Each row below holds a small network's activations on one input, seen along a few directions.
Each table varies a few parts of the input and shows all the possible inputs, shuffled.
Descriptions start from the smaller parts, as in this example, which fits no table here: ring(5) and (point or line(11) or (values(3) and line(4))).
Shared parts are said once, and a part with two or three values counts as separate values.
In the rows, 128 means zero.

Other details of the inputs vary at random and push rows far along two fixed directions, the same in every table; ignore that.

Table:
R1: [116 118 117 149 147  82 176 187  78 127 138]
R2: [130 171 148 129 170 105 142 183  66 145 141]
R3: [114 124 129 153 162  85 151 163  59 145 145]
R4: [217 136 180 164 136 125  96 111 123 111 107]
R5: [128 164 144 119 156 108 177 165  59 110 155]
R6: [ 45 161  78  70 103 154 164 118 127 161 177]
R7: [142 132 107 116  80 185 109  92 205 144 108]
R8: [ 52 145  88  71 141 169 163 154 163 189 158]
R9: [126 152 135 136 160 115 168 161  60 110 175]
R10: [132 159 117 114  85 146 105  51 194 146 114]
R11: [ 58 167  77  94 118 147 147 117 128 196 174]
R12: [134 147 150 116 156 136 158 183  54 124 151]
R13: [150  98  56  82 114 139  70  69 185 121  95]
R14: [ 23 122  71  97 110 154 139 132 112 157 159]
R15: [120 136  89 142  85 169 104  82 206 129 137]
R16: [ 67 139  93  70 116 164 146 161 161 187 162]
R17: [118 103 113 121  64 144 104  47 185 105 105]
R18: [120 110 159 124 167  91 128 187  71 152 132]
R19: [ 40 141  81  83 112 123 152 125 120 195 128]
R20: [176 110 176 161 126 114 101 120 119  60  83]
R21: [220 114 204 150 131 129  90 110 140  62 120]
R22: [102 104 103 121  76 155 109  56 175 115 118]
R23: [ 24 110  99  61 134 160 150 138 128 170 139]
R24: [215  97 185 181 125 111  83 103 125 100  72]
R25: [ 39 115  87  67 104 169 145 142 109 174 131]
R26: [204  74 200 156 125 113  86 111 136  61  95]
R27: [114 112  96 122  75 139 125  82 200 133  89]
R28: [183 108 169 161 122 100 124  99 117  63  91]
R29: [138 151 121 155 163 108 179 186  81 128 170]
R30: [ 98 112  99 142  86 144  78  62 180 145 112]
R31: [120 113 118 159 157  93 173 185  77 126 145]
R32: [104 101 130 108 112 151  89  69 196 159  95]
R33: [213 127 196 154 141 112  85 117 140 107 121]
R34: [112 136 104 127  87 176  96  62 180 111 145]
R35: [120 128 137  92 110 182 104  62 200 121 125]
R36: [195  79 176 163 131 107 105 143 149  90  95]
R37: [128 150 163 123 197 109 151 179  76 155 155]
R38: [ 50 165  75 103 123 152 130 126 127 191 178]
R39: [185 118 174 172 134  98  87 116 123  96  75]
R40: [127 109 132 139 154 113 161 204  73 139 118]
R41: [131 148 108 118  84 170 104  92 212 128 105]
R42: [169 135  61  76 119 154  75  65 191 124 122]
R43: [114 126 131 143 159  99 159 210  79 124 114]
R44: [112 102 143 134 185 106 166 200  92 137 127]
R45: [212 135 153 182 123 103 131 116 148  78 125]
R46: [134 165 139 141 159  86 158 160  68 142 165]
R47: [211 146 160 173 128 107 137 119 146  80 110]
R48: [121 163 149 117 162 121 156 185  62 110 149]
R49: [189 109 164 182 126  79 107  99 120  96 101]
R50: [109 113 113 169 160  98 156 195  74 123 146]
Each input here is: values(2) and (point or (values(3) and line(8))).
Question: The inputs of R1 and R45 match in every part but the values(2) part. If R32 is changed in the same way as R1 into R45, which row does it become?
Answer: R37
Question: The inputs of R28 and R5 match in every part but the values(2) part. If R36 is changed in the same way as R28 into R5, which row does it become?
Answer: R16
Question: Which other rows does R1 become when the values(3) part takes its other values? List them by row number.
Answer: R17, R49
Question: Which other rows does R20 become when the values(2) part takes its other values? List them by row number.
Answer: R48

Table:
R51: [227 146 164 159 129 121 102  96 154  77 114]
R52: [160 115 141 151  83 134 102  58 180  92 101]
R53: [129 110 151 133 175 109 149 192  60 115 137]
R54: [ 62 124  92  74 126 145 150 161 127 170 129]
R55: [ 97 121 122 118 156 105 144 157  80 140 144]
R56: [ 81 128  98 106 153 113 152 168 101 166 140]
R57: [146 164 156 130 170 102 162 170  59 122 164]
R58: [143 112 107 120  93 141  90  71 190 128  91]
R59: [157 155 144 137 169 119 145 162  76 111 165]
R60: [109 119  97 122  87 160 111  77 177 121 126]
R61: [ 54 127 108  86 123 148 148 152 117 175 127]
R62: [ 87 139  90 108 125 126 161 154 113 146 141]
R63: [156 111 145 157 148 100 125 144 110 127 119]
R64: [100 163 109 104 136 144 152 146 127 171 170]
R65: [ 93 128  90 116 100 143 135 105 173 142 129]
R66: [ 71 166  97  79 132 153 151 131 121 166 177]
R67: [125 140 142 155 157  97 167 179  57 120 137]
R68: [161 123 153 177 158  91 157 172  82 106 137]
R69: [ 84 112 112 102  85 170 100  93 193 156 108]
R70: [205  96 174 163 124 123  91 113 145  73  84]
R71: [132 127 142 151 154  97 156 159  74 103 146]
R72: [200 147 164 157 102 143  88  59 179  93 106]
R73: [ 59 127  72  82 112 145 129 134 130 177 136]
R74: [156 120 159 167 167  86 129 174  70 116 125]
R75: [156 124 161 160 164  86 135 163  65 115 115]
R76: [ 74 110 102  93  98 163 124 114 180 173 122]
R77: [ 76 125 108  99 129 120 141 137 104 162 136]
R78: [110 108 100 113  98 152  93  78 173 135 116]
R79: [183 160 155 148 169 107 142 173  72 101 153]
R80: [186  94 161 151 112 134  88  85 193  91  79]
R81: [195  96 187 160 120 114  97  98 144  77  86]
R82: [ 75 131  73  99  83 161 128 102 166 151 133]
R83: [178  91 168 147 107 136  84  73 179  82  88]
R84: [125 157 117 117  95 167 103  81 186 145 138]
R85: [186 152 155 150 160 112 135 140 119 105 142]
R86: [ 69 139  94 119 108 142 144 137 132 159 145]
Question: The inputs of R86 and R74 match in every part but one. If R60 is changed in the same way as R86 into R74, which row does it become?
Answer: R78
Question: What is each input in this table made of?
Answer: line(4) and ring(9)
Question: Which other rows does R58 become when the line(4) part takes its other values? List them by row number.
Answer: R51, R54, R62
Question: Which other rows does R70 become when the ring(9) part takes its other values? List them by row number.
Answer: R53, R54, R61, R69, R76, R80, R81, R83
Question: Which other rows does R59 become when the ring(9) part takes its other values? List them by row number.
Answer: R51, R57, R64, R66, R72, R79, R84, R85

Table:
R87: [ 97 145 104  80 102 137 134 120 111 106 148]
R88: [ 56 171 129  98 130 122 182 149  73 152 157]
R89: [146 106 109  93 116 155  96  96 146 142  88]
R90: [135  90 126  82  95 162  79 104 142 117 101]
R91: [ 96 183 100 150 136 120 133 142  89 170 169]
R92: [189 121 135 131 188  82 117 203  39 133 117]
R93: [122 109 164 103  87 160  83  98 143 143 102]
R94: [175 142 145 168 170 107 137 167  32  56 157]
R95: [119 142 104  92 104 133 144  94 131 106 126]
R96: [144 154  65 139 110 132  84  78 153 125 138]
R97: [ 71 125  89  67 147 129 174 144  92 149 165]
R98: [ 97 148 101 136 100 168 143 147 137 120 165]
R99: [141 145 123 123  99 117 105  76 169 165 134]
R100: [133 115 134 112  83 149 134 107 187 108 142]
R101: [118 111 127  94 131 152 101  85 165 106  91]
R102: [124 106 104 107 141 139 118  94 144 140 135]
R103: [114 111 131  98 104 168 127 172 139 150 115]
R104: [221 111 162 161 162  89 134 105 107  74 120]
R105: [ 95 140 131 117 184 125 166 201 112 149 122]
R106: [175 117 187 154 148 124 114 138  87 136  96]
R107: [140 117 109 136 121 139 100 119 208 156 136]
R108: [183 132 188 163 157  88 150 129  85 105 135]
R109: [ 79 124 102 120 172 142 184 190 116 178 166]
R110: [216 140 156 162 152  91 130 111  99  58 107]
R111: [145 132 192 143 154  85 159 170  44 109 165]
R112: [ 67 128 136  82 132 152 148 168  76 192 129]
R113: [185 122 128 138 115 141  91 147 179 152  89]
R114: [186 100 190 138 167 103  85 136 103  41  99]
R115: [157 115  97 121 156 109  93 113 139 148 143]
R116: [221 164 179 183 137  66 112 121 104  92 117]
R117: [133 110 121  89 100 136 108  78 157 101 140]
R118: [119 106 115  86 145 148 134 153  85 141 112]
R119: [106 131 146 109 106 137 145  83 141 141 140]
R120: [ 86  61  80 180  76  93 130  87 153 125  66]
R121: [ 91 105 126 115 122 160 137 156 159 140 159]
R122: [132 158 172 178 159  99 145 172  23  93 172]
R123: [114 133 154 122 127 148 102  77 167 147  90]
R124: [ 74  49  97 168  58  98 115  94 152 100  81]
R125: [231 159 136 224 152 102 117 153 125  86 134]
R126: [128 100 132 134 112 166 128 107 195 129 126]
R127: [114 165 128 118 100 130 141  90 137 145 125]
R128: [ 96  71  67 180  72  76 104 101 164 140  74]
R129: [ 78 175 113 148 140 132 154 131  80 161 166]
R130: [198 143 188 207 136 106 117 107  81  67 133]
R131: [ 81 122 114  93 143 158 172 216  97 173 126]
R132: [130 121 181 132 133 138 102  89 157 116  94]
R133: [129 133  91 133 109 165 115  67 142  97 133]
R134: [ 61 137 118 105 155 131 156 143  95 200 165]
R135: [182 119 228 167 152  99  91 130 101  73 100]
R136: [118 117 145 117 119 162 121 117 200 113  92]
R137: [129 130 127 111 107 130  87 122 140 189 107]
R138: [142 144  78 137 112 164 110  61 149 112 128]
R139: [119 148 111 160 115 162 152 133 141 111 145]
R140: [ 75 133 108  98 141 133 201 188 115 154 171]
R141: [129 145 119 121  82 156 146 103 190 108 117]
R142: [ 68 156 108  87 109 141 179 186 112 129 169]
R143: [139 152  96 165  99 168 135  97 180 120 129]
R144: [ 94 177  65  80 144  97 156 169  81 160 163]
R145: [114 152 150 114  72 138 113  77 146 108 130]
R146: [109 126 109  89 154 139 113 102 150 128 104]
R147: [153 109 126 124 102 172 122 126 179 151  85]
R148: [130 115 199 153 174  96 136 180  45 116 166]
R149: [ 93 113 147 124 121 150 118  95 143 148 142]
R150: [145 123 118 128 101 147 148 102 193 133 126]
R151: [ 67 107 102  81 156 133 142 170  77 144 184]
R152: [158 135 104 130 105 127 125 112 205 146 131]
R153: [114 115 147 112 107 162 103 129 190 107 106]
R154: [210 126 176 177 171  91  99 164 158  95  92]
R155: [206 119 191 196 165  78  80 125 116 115 131]
R156: [ 86 157 127 109 160 109 117 158 112 185 129]
R157: [129  92 115 108 122 154 105  79 162 119 131]
R158: [135 128 107  99 141 124  74  94 175 134  94]
R159: [103 146  65  80 160  98 158 160  91 175 175]
R160: [ 86 171  93 108 135 131 201 192 107 158 152]
R161: [150 165 111 135 110 113 138 139 169 130 129]
R162: [ 98  61 130 207 146  43 177 192  36  88  93]
Question: The inputs of R136 and R153 match in every part but one. If R149 is changed in the same way as R136 into R153, which row does it become?
Answer: R148
Question: The inputs of R144 and R110 match in every part but one. If R113 is changed in the same way as R144 into R110, which row does it become?
Answer: R147
Question: What is each input in this table made of?
Answer: line(4) and (point or (values(3) and line(6)))
Question: A walk changes only the line(6) part. It starts at R93 and steps to R135. List the rest of the walk in order.
Answer: R148, R111, R145, R122
Question: Which other rows does R154 become when the values(3) part takes its other values? List them by row number.
Answer: R156, R158
Question: Which other rows does R143 become when the line(4) part takes its other values? List them by row number.
Answer: R98, R125, R139
Question: Which other rows does R138 become when the values(3) part takes its other values? List them by row number.
Answer: R129, R143

Table:
R163: [199 117 168 137 121 110 116 103 129  50  97]
R164: [ 84 136  88 113 133 132 162 161  82 122 136]
R165: [157 116 154 172 110 113  90  92 139 115  84]
R166: [171 204 156 145 168 110 110 116  49 125 188]
R167: [108 128 127 172 143 100 174 173  88 105 159]
R168: [106 132  81 115 110 152 126 150 153 165 127]
R169: [ 96 128  98 113 144 112 123 143  82 146 113]
R170: [101 100  94 142  92 136  92  79 163 147 126]
R171: [ 83 122  72 123 116 139 143 114 141 117 149]
R172: [107 147 104 131 127 131 145 166 133 167 125]
R173: [129 137 112 114 127 110 159 138  85 103 126]
R174: [137 123 102 109  97 124  91  62 157 135  91]
R175: [ 93 217 103  97 126 158 153 114  93 136 215]
R176: [164 100 167 154 129 112  94 133 102 109 103]
R177: [102 134 153 138 136 120 166 187  86 108 139]
R178: [ 60 125 114  96  87 149 109 113 153 172 115]
R179: [102 127  91  85 131 150 119 149 158 153 120]
R180: [ 88 128  95  88 112 161 131 162 150 180 136]
R181: [101 132 138 107 144 156 135 160 151 160 144]
R182: [181 140 125 131 166  92 148 170  88 122 121]
R183: [103 107 133 107  92 186 116  99 171 117 135]
R184: [121 144 121 133  74 149 144  77 173 118 103]
R185: [149 158 135 148 157 106 168 183  99 151 128]
R186: [ 82 154 109  83 110 155 147 136 175 192 122]
R187: [142 115 103 135  99 119 129  76 161  89 135]
R188: [131 113 166 134 100 165 114  91 174  94 120]
R189: [138 133 158 133  85 136 130  91 170 102 103]
R190: [131 129 129 157  80 152 124  91 169  98 100]
R191: [114 128  71 128 153 120 140 157 133 150 151]
R192: [151 107 143 189 116 104  95  87 153 112 109]
R193: [140 100 113 166  85 142 119  84 170  92 134]
R194: [160 115 191 145 130 127 100  83 147 119 104]
R195: [102 134  98 147 136 120 151 160 146 166 146]
R196: [ 93 145 126  81 120 169 143 124 185 186 137]
R197: [189 101 182 171 120 118 120 141 103  57 112]
R198: [146 113 160 130 172 131 143 161  80  79 143]
R199: [145 118 153 126 175 137 141 194 102 137 152]
R200: [167  98 152 134 120 116  71  91 139  95  85]
R201: [154 125 112  87 107 141 101 100 192 132 101]
R202: [ 83 153  89 123 135 116 170 156 143 188 156]
R203: [ 91 107 149 110 110 159  91  87 168 151 118]
R204: [ 86 122 129  66 163 117 135 147  74 159 146]
R205: [185 114 160 130 173 135 104 145 137 102 115]
R206: [152 117 126  84 124 162 104  87 199 138 121]
R207: [149 138 106 129 173 110 144 189  86 132 124]
R208: [ 91 129 114  78 142 103 136 150  74 157 129]
R209: [176 113 126 183 157 103 134 173 116 117 142]
R210: [ 88 146 120 121 124 114 145 130  99 166 118]
R211: [119 140 139 164 141  91 187 159  87 114 155]
R212: [ 55 115  63 108 130 124 121 114 117 175 149]
R213: [171 123 172 198 159  60 146 139  76 113 129]
R214: [151 102 167 131 174 110 108 141  80 106 123]
R215: [173 111 137 167  89 143 111  95 144  74 101]
R216: [166 108 147 170 129 111 102 123  99 113  99]
R217: [153 124  83 121 108 125 114  84 196 137 128]
R218: [110 137 166 126 152  90 148 167  70 153 124]
R219: [157 124 143 138 102 148  98 117 195 125  95]
R220: [116 228  92  90 146 159 134 131 116 174 206]
R221: [ 69 103 122  87 113 169 100 105 142 174 139]
R222: [108 126 125 109 144 123 154 172  77 101 136]
R223: [168 107 126 152 126  89  97  76 139 106 112]
R224: [178 113 174 124 145 123 130 112 115  65 125]
R225: [144 133 193 139 151 123 169 153  90 100 140]
Question: The inputs of R180 and R197 match in every part but one. If R199 is changed in the same way as R180 into R197, which row does it become?
Answer: R183
Question: What is each input in this table made of?
Answer: values(3) and (point or (line(4) and line(5)))
Question: Which other rows does R204 become when the values(3) part takes its other values? List them by row number.
Answer: R206, R224
Question: A walk changes only the line(4) part. It starts at R181 and steps to R219. List the rest of the walk in order.
Answer: R172, R195
Question: Which other rows does R170 become when the line(5) part takes its other values? List them by row number.
Answer: R192, R212, R213, R223
Question: Which other rows does R178 become when the values(3) part takes its other values? List them by row number.
Answer: R177, R219

Table:
R226: [133  93 138 106  74 155 108  79 183 107  88]
R227: [135 121 135 144 128 119 154 144 100  86 108]
R228: [122 151  95 127 156 122 164 157 112 151 181]
R229: [ 74 109  83 122 103 158 131 119 153 126 136]
R230: [139 155 159 166 134 129 146 130 101 104 143]
R231: [142 138 180 141 131 132 142 132 102 125 146]
R232: [190  95 130 185 130  99 114 112 157  85 113]
R233: [128 138 110 132  97 176 109  77 181 102 143]
R234: [154 124 123 134 134 107 132 165 105 125  97]
R235: [177 133 194 150 155 117  95 115 137 115 113]
R236: [118  87 117 111 121 153  86 102 187 137 101]
R237: [ 86 163  97 118 112 135 148 106 158 179 160]
R238: [ 85 130 106 145 140  92 171 166  99 168 144]
R239: [106 133  94 124 146  88 181 181  92 138 133]
R240: [ 96 130 116 136 134 109 136 172  96 172 122]
R241: [127 136 105 104  97 131  68  22 140 117 129]
R242: [133 105 125 138 141  80 102  98  59 107 118]
R243: [190 129 184 128 126 132 127 114 128  80 120]
R244: [152 107 115 153 147 118 121 166 108 131 120]
R245: [123 147  85 108 111 167 104 112 170 160 145]
R246: [183  96 169 136 147 108 106 130 137  93  72]
R247: [116 173 103 107 154 102 181 169  94 145 165]
R248: [122 101 173 146 127 112 138 149 100 118 119]
R249: [ 64 109 123  99 127 137 123 130 147 182 109]
R250: [126 173 111  98 149 116 146 183  89 154 146]
R251: [130 118 133 109  96 172  99  83 183 115 144]
R252: [ 74  91 108  96 105 155 131 132 145 144 141]
R253: [102 147 116  64 136 158 128 123 149 163 126]
R254: [164 159 150 155 140 116 119 144 107 145 131]
R255: [100 130 112  84 144 161 111 127 156 160 149]
R256: [117 124 150 171 127 110 145 145  95 102 120]
R257: [188 150 160 155 124 130 131 109 128  59 116]
Question: What is each input in this table made of?
Answer: values(2) and (point or (values(3) and ring(5)))
Question: The inputs of R255 and R236 match in every part but the values(2) part. If R245 is changed in the same way as R255 into R236, which row does it become?
Answer: R244
Question: Which other rows does R255 become when the values(3) part takes its other values? List them by row number.
Answer: R235, R253
Question: Which other rows does R247 become when the values(3) part takes its other values? List them by row number.
Answer: R228, R237
